These are the activations of a small neural network, seen along a few directions. Each row is one input.
In each table, some parts of the input vary, and every possible input appears once, in random order.
Descriptions start from the smaller parts, as in this example, which fits no table here: one of 8 places around a ring, together with either a single point or (one of 2 separate values, together with one of 4 places along a line) or one of 11 places along a line.
Shared parts are said once, and a part with two or three values counts as separate values.
In the rows, zero is written as 128.

Other details of the inputs vary at random and push rows far along two fixed directions, the same in every table; ignore that.

Rows:
row 1: [125 140  73 122  82 117 137 146 151  83 169  84]
row 2: [143 107 205 149 178 145 117  96 126 183  74 169]
row 3: [135 105  87  93 101 102 119 137 162 126 143 107]
row 4: [109 197 147 183 119 152 142 138  84  81 167 118]
row 5: [145  93 152 118 156 125 119 108 147 168  86 144]
row 6: [141  88 133 100 143 113 112 119 147 164 103 138]
row 7: [ 99 203 148 179 125 150 144 141  88  83 166 122]
row 8: [125 135 191 147 168 137 117 115 112 164  99 162]
row 9: [148  71 106  79 130 105 121 117 178 158 103 127]
row 10: [120 123  36  92  73 104 138 155 157  73 184  72]
row 11: [123 147 166 161 144 141 132 119 116 130 123 135]
row 12: [123 130 117 126 124 125 132 131 134 117 137 118]
row 13: [145  69  19  50  76  83 129 144 197 109 150  76]
row 14: [143 105 201 145 184 144 108  97 109 186  72 170]
row 15: [140  75 110  67 130  97 115 124 173 164 109 137]
row 16: [ 71 229 114 178 110 172 170 180  18  72 156 168]
row 17: [113 141  72 108  90 114 141 150 148  81 177  93]
row 18: [132 144 170 171 138 147 126 115 116 132 120 131]
row 19: [136 136 196 165 168 149 117 106  96 157  99 160]
row 20: [152  86 152 126 151 132 113 105 141 170  88 139]
row 21: [122 141  71 122  86 118 139 146 137  78 176  85]
row 22: [146  69  94  64 127 101 121 120 177 159 110 127]
row 23: [106 193 150 190 117 153 142 139  92  80 166 112]
row 24: [120 132 108 107 117 115 129 136 141 114 148 123]
row 25: [105 199 150 185 117 150 135 140  88  82 169 120]
row 26: [145  87 128 104 144 121 118 113 144 162 100 134]
row 27: [126 147 127 144 118 134 131 130 122 113 145 116]
row 28: [117 144 123 127 125 123 130 133 125 115 143 126]
row 29: [155  86 131 113 138 121 119 111 151 157  97 129]
row 30: [117  98  90  70 134 129 135 147  93 163  77 182]
row 31: [134 139 200 164 167 146 115 111  99 161 100 160]
row 32: [133 136 129 147 117 132 132 125 128 113 138 113]
Description of these inputs: either one of 2 separate values or (one of 5 places along a line, together with one of 6 places along a line).
Question: Start at row 31 and move only the place on the line of 6, one step at a time. The first step leads to row 19. Which rows follow, in order?
Answer: row 4, row 21, row 29, row 32
Question: Change only the place on the line of 6 in row 15. List by row number the other rows that result.
Answer: row 2, row 9, row 17, row 22, row 24

Rows:
row 33: [147  95 160 138 153 144 121 108 131 165  83 142]
row 34: [112 175 119 156 109 136 148 142 121  83 158 107]
row 35: [147  70  80  88 117 117 136 118 170 137 108 111]
row 36: [133 153 136 172 123 149 129 132  88 107 140 117]
row 37: [138 107 172 124 156 130 116 112 142 171  97 153]
row 38: [109 175 189 178 153 156 143 119 101 121 129 150]
row 39: [ 97 177 124 137 122 129 144 143 120  85 172 117]
row 40: [121 131  91 110  97 106 128 141 152 106 160 108]
row 41: [123 170 154 176 128 152 128 126  90 106 143 124]
row 42: [144 109 181 149 163 142 113 101 119 173  80 156]
row 43: [134  86  98  66 126  93 122 130 180 145 122 122]
row 44: [133  90 106  78 125  94 110 127 163 148 126 124]
row 45: [129 127  67  92  80 105 128 147 153  93 174  92]
row 46: [137 110 153 118 146 123 127 115 152 153 105 145]
row 47: [111 162 102 143  99 131 141 146 128  87 164 102]
row 48: [112 166 220 172 180 154 117 117  94 151 112 166]
row 49: [112 162 109 133 107 115 124 148 112  93 179 107]
row 50: [139 114 188 131 173 130 103 107 115 174  96 161]
row 51: [150  73  86  90 113 112 133 122 174 139 107 110]
row 52: [135 137 139 155 131 136 122 124 104 128 130 123]
row 53: [ 80 172  57  96  99 142 163 186  52  98 135 172]
row 54: [143 101 134 138 133 134 121 115 129 147 100 131]
row 55: [138 102 126 116 140 129 135 112 149 146 102 132]
row 56: [162  66  81  89 114 113 117 120 156 146 108 114]
row 57: [116 170 127 155 112 130 129 142 107  97 170 115]
Question: What is each input in this table made of?
Answer: either a single point or (one of 4 places along a line, together with one of 6 places along a line)

Rows:
row 58: [160  53 101  49 128  83  90 120 184 176 107 128]
row 59: [134 138 189 144 153 131 113 109 113 154 119 154]
row 60: [117 152 114 134 103 140 132 149  94 110 139 136]
row 61: [105 180 137 186 118 165 163 142 103  85 133 119]
row 62: [117 158 135 152 123 130 138 121 148  99 152 105]
row 63: [107 156  95 136 105 143 159 146 115  81 150 110]
row 64: [127 162 228 196 183 162 132  99 114 148  97 143]
row 65: [103 166  97 117 100  98 117 156 122  86 191  99]
row 66: [115 144  87 109 109 129 139 149 106 105 157 130]
row 67: [217  22 113 141 124 124  82  76 155 166  96  67]
row 68: [129 159 229 181 163 154 105 112  92 157 109 164]
row 69: [107 178 138 164 119 156 155 144  82  92 151 138]
row 70: [123 156 206 172 170 161 128 113  58 159  89 187]
row 71: [114 150  50 115  67 112 151 163 131  77 165 103]
row 72: [159  40  76  31 125  75 102 114 201 173 123 120]
row 73: [156  39  48  19 118  82 113 129 164 172  96 140]
row 74: [111 149 113 137 117 146 151 132 110  98 137 130]
row 75: [129  86 138 107 168 133 125 120 121 170  73 148]
row 76: [127 134 166 168 150 159 145 112 114 141  83 155]
row 77: [ 99 170  79 125 103 136 153 149 108  70 167 113]
row 78: [149  70 118  81 136 123 125 115 136 179  89 161]
row 79: [151  60 100  88 124 118 129 119 162 176  84 146]
row 80: [117 146  87 110 100 128 127 158 103 105 149 129]
row 81: [150  54  87  54 139 106 124 124 156 166  91 148]
row 82: [130 147 213 189 167 156 130  97 131 143  98 146]
row 83: [158  43  83  74 120 109 134 120 180 169  79 137]
row 84: [104 161  97 120 100 108 120 154 129  88 196  97]
row 85: [119 137  59  94  73  96 143 149 169  68 200  77]
row 86: [110 151 129 131 125 116 123 143 128 104 170 110]
row 87: [107 160  70 132  90 135 160 148 128  72 159 103]
row 88: [105 148 112 133 127 132 137 151  94 108 143 133]
row 89: [116 170  96 131  89 105 133 146 139  82 183  94]
row 90: [113 188 158 179 127 140 143 131 117  90 166 117]
row 91: [127 138 167 161 160 159 147 116 109 146  84 149]
row 92: [119 139  29 102  49 111 144 173 148  74 168  89]
row 93: [147  69 123  75 152 104 110 102 181 160 106 128]
row 94: [112 143  89 115 118 135 150 147 119  94 143 114]
row 95: [151  79 150  91 161 108 108 106 163 171 104 143]
row 96: [147  70 125  78 155 107 115 108 181 161 103 120]
row 97: [151  75 124 103 146 125 133 113 145 175  75 154]
row 98: [123 157 229 185 179 163 126  93 106 145 107 158]
row 99: [147  97 140 112 150 126 123 113 119 180  71 165]
row 100: [160  65 127  94 120 101 102 117 188 174  93 126]
row 101: [107 170 154 151 129 127 103 145 103 116 159 124]
row 102: [153  89 171 129 149 123 113 101 164 179  95 145]
row 103: [102 168 127 142 131 132 126 150  70 115 140 146]
row 104: [186 104 175 230 151 184 104  83  54 147  85 112]
row 105: [116 179 141 163 107 125 133 139 126  94 163 110]
row 106: [ 97 144  50 102  90 117 146 159 126  75 170 100]
row 107: [111 169  97 114 100 103 125 149 126  82 192 103]
row 108: [160  70 122  86 126  98 100 114 182 177  97 127]
row 109: [111 158 103 130  99 124 147 141 150  71 180  82]
row 110: [118 162 123 156 103 126 145 139 148  81 171  98]
row 111: [110 188 133 171 109 153 139 151  79  99 141 136]
row 112: [117 139  59 114  73 106 151 150 190  63 182  57]
row 113: [129 163 226 190 174 155 119 101 102 160 110 160]
row 114: [106 186 131 170 116 154 152 143  84  99 150 135]
row 115: [147  45  93  50 137  84 103 111 200 167 107 113]
row 116: [115 156 225 182 192 156 116 110  98 151 106 146]
row 117: [150  91 171 111 155 121 109 100 150 179 106 151]
row 118: [116 140 185 157 173 156 118 123  67 166  97 178]
row 119: [114 155 198 173 169 160 107 133  54 164  90 180]
Question: What is each input in this table made of?
Answer: one of 2 separate values, together with either a single point or (one of 5 places along a line, together with one of 6 places along a line)
Question: Changing only the choice among 2 separate values turns row 71 into row 105. The same change can be made to row 92. Which row results?
Answer: row 100
Question: Changing only the choice among 2 separate values turns row 58 into row 80. The same change can be made to row 96. Which row results?
Answer: row 94
Question: Change only the place on the line of 5 in row 64. List by row number the other rows that result.
Answer: row 96, row 109, row 112, row 116
Question: Start at row 101 and move only the place on the line of 6, one step at a time. The first step leads to row 65. Which rows follow, in order?
Answer: row 84, row 86, row 115, row 116
Question: Change only the place on the line of 5 in row 84. List by row number the other rows that result.
Answer: row 72, row 102, row 113, row 117
